Each row below holds a small network's activations on one input, seen along a few directions.
In each table, some parts of the input vary, and every possible input appears once, in random order.
A made-up example of a description, with smaller parts first: one of 3 separate values, together with either a single point or one of 9 places around a ring or (one of 4 places along a line, together with one of 8 places around a ring).
Shared parts are said once, and a part with two or three values counts as separate values.
In the rows, zero is written as 128.

Other details of the inputs vary at random and push rows far along two fixed directions, the same in every table; ignore that.

Table:
row 1: [128 124 133 123 125 133 122 122 131 133 131]
row 2: [120 128 128 112 130 122 139 131 132 143 134]
row 3: [133 123 132 117 124 133 118 135 131 137 132]
row 4: [126 125 130 129 133 120 134 114 126 119 136]
row 5: [135 124 105 135 156 110 152 158 115  85 115]
row 6: [122 131 115 109 143 118 159 151 136 140 129]
row 7: [131 127 130 118 126 136 119 134 130 137 130]
row 8: [128 125 131 123 122 130 122 121 132 133 130]
row 9: [143 121 109 133 152 109 144 158 112  81 114]
row 10: [146 128 102 139 143 123 140 180 113  97 103]
row 11: [131 122 122 103 141 119 146 150 128 134 132]
row 12: [124 134 124  98 115 136 140 157 141 180 131]
row 13: [114 139 150 147 104 147  97  75 139 152 136]
row 14: [124 134 126 140 127 132 129 124 133 125 120]
row 15: [124 130 149 129 102 145 105 100 130 155 141]
row 16: [136 140 126 198 134 133 104 102 111  54 102]
row 17: [140 123 100 125 150 117 146 179 119  97 107]
row 18: [129 127 113 109 136 126 144 159 137 145 121]
row 19: [122 130 125 116 134 122 142 131 134 143 130]
row 20: [110 138 145 134 116 131 126  88 139 150 139]
row 21: [132 127 114 104 125 129 139 172 128 151 124]
row 22: [119 133 154 143 101 145  92  71 135 145 142]
row 23: [140 124 118 118 125 128 130 158 121 129 122]
row 24: [117 127 157 148 115 130 108  63 128 125 149]
row 25: [123 129 159 143  95 144  94  80 129 148 144]
row 26: [121 122 128  82 134 123 151 142 140 171 147]
row 27: [127 117 127  74 124 127 141 160 145 181 142]
row 28: [138 128 107 158 159 111 146 143 111  66 108]
row 29: [137 135 128 207 133 132  94  95 102  37 102]
row 30: [119 126 152 125 115 128 116  88 133 145 148]
Each input here is: one of 5 places along a line, together with one of 6 places along a line.
The inputs of row 12 and row 21 match in every part but the place on the line of 6. If row 6 is changed in the same way as row 12 into row 21, which row does it become?
> row 5
Which other rows does row 19 become when the place on the line of 5 takes its other values? List them by row number.
> row 10, row 13, row 18, row 28

Table:
row 31: [137 133 145 151 119 137  88 109 106  96 127]
row 32: [154 113 103 104 149 110 138 196 129 104 102]
row 33: [123 132  84 111 155 125 146 188 136 119 102]
row 34: [107 145 158 129  98 154 124  98 148 193 143]
row 35: [132 142 110 122 133 133 143 150 135 155 118]
row 36: [102 135 173 158 103 128 121  44 127 139 155]
row 37: [126 122  94 151 167  96 152 148 106  47 106]
row 38: [162 105  92  95 154 108 149 222 129 107 105]
row 39: [139 137 136 156 135 136 112  92 110 108 136]
row 40: [134 127 143 168 136 129 109  91 132  72 123]
row 41: [141 115  92  86 149  90 170 218 113 113 108]
row 42: [153 119  99 118 166 109 161 182 133 104 110]
row 43: [111 137 141  89  81 150 113 132 155 228 143]
row 44: [122 128 121 102 137 106 169 139 133 158 140]
row 45: [148 137 104 166 136 123 115 174 104  63  83]
row 46: [136 129 156 179 106 147  74  70 101  83 129]
row 47: [116 128 175 158 108 143 104  47 145 139 148]
row 48: [138 126 107 158 164  96 160 155  99  39 107]
row 49: [123 133  88 113 154 126 148 188 134 120 104]
row 50: [135 115 121  81 144 119 163 172 154 178 136]
row 51: [135 130 142 139 119 138  96 119 113 118 133]
row 52: [124 147 149 209  97 145  69  72 114  85 106]
row 53: [104 137 172 159 102 128 125  43 129 139 155]
row 54: [114 126 144 188 133 133  83  43 133  64 121]
row 55: [129 143 115 127 132 134 146 153 137 154 119]
row 56: [124 137 125 165 133 105 133  79 111  95 129]
row 57: [124 119 125  90 144 128 140 144 152 145 131]
row 58: [133 122  98  95 164 125 146 184 120 116 126]
row 59: [133 128 116 115 102 141 124 165 131 157 115]
row 60: [106 127 133 103 132 116 150 116 133 143 141]
row 61: [148 121  90 125 124 131 143 207 120 120  99]
row 62: [130 117 131 176 105 120 118  96 103  78 124]
row 63: [113 138 162 102 111 149 114  91 138 179 167]
row 64: [149 128 123 157 155 127 137 148 100  79 125]
row 65: [134 129 162 202 125 136 102  49 124  69 126]
row 66: [108 139 126 118 125 142 126 130 144 152 121]
row 67: [124 133 141 136 136 142 112 105 116 108 136]
row 68: [120 126 108 177 154 104 127 100 107  34 108]
row 69: [124 151 157 216 109 150 101  61 115  86 118]
row 70: [133 130 118 114 108 139 123 166 131 155 112]
row 71: [119 131 144 110 114 131 117  75 160 186 151]
row 72: [128 116 121 103 118 110 144 154 120 137 127]
row 73: [145 121 104 159 149  93 138 166  93  44  98]
row 74: [109 149 131  91 102 143 131 114 159 231 147]
row 75: [115 144 132 156 124 145 114 107 128 112 115]
row 76: [149 124 112 109 160 126 162 191 113 115 128]
row 77: [123 111 147  73  90 143 116 118 164 216 152]
row 78: [103 135 167 160 103 124 123  44 128 144 155]
row 79: [104 133 155  96 116 151 109  85 140 179 161]
row 80: [133 133 137 109 134 136 135 128 129 162 148]
row 81: [101 121 146  66 118 138 128 104 174 209 154]
row 82: [105 132 142  77 110 118 153  97 150 220 163]
row 83: [158 115  97  90 151 119 145 225 108 118 120]
row 84: [109 145 153 133  98 149 124  97 149 197 143]
row 85: [124 115 115  69 118 107 158 180 133 178 139]
row 86: [136 109 127  67 116 129 133 163 155 188 133]
row 87: [103 126 129 100 132 114 148 116 135 143 140]
row 88: [109 120 151 109  82 127 120  88 133 179 152]
row 89: [147 104 118 108 119 129 129 157 139 137 124]
row 90: [122 142 121 116 129 137 142 157 139 148 122]
row 91: [118 130 129 147 139 139  99  90 120  97 133]
row 92: [156 111 100 107 138 130 140 201 106 114 122]
row 93: [154 126 117 191 158 115 118 102 111  37 101]
row 94: [129 129 145 106 133 141 137 138 126 157 150]
row 95: [157 132 101 154 164 118 134 154  96  67 114]
row 96: [139 119 138 146 123 127  99 112 133 104 120]
row 97: [139 123 139 140 111 143  99 117 109 116 133]
row 98: [122 116 109 101 151 119 133 139 154 130 123]
The inputs of row 39 and row 82 match in every part but one. If row 91 is changed in the same way as row 39 into row 82, which row does it become?
> row 68
What do these inputs look like to the network?
> one of 4 separate values, together with either one of 6 places along a line or one of 11 places along a line
Which other rows does row 59 become when the choice among 4 separate values takes its other values? List them by row number.
> row 77, row 88, row 97
Which other rows does row 96 become when the choice among 4 separate values takes its other values? List them by row number.
> row 51, row 52, row 73
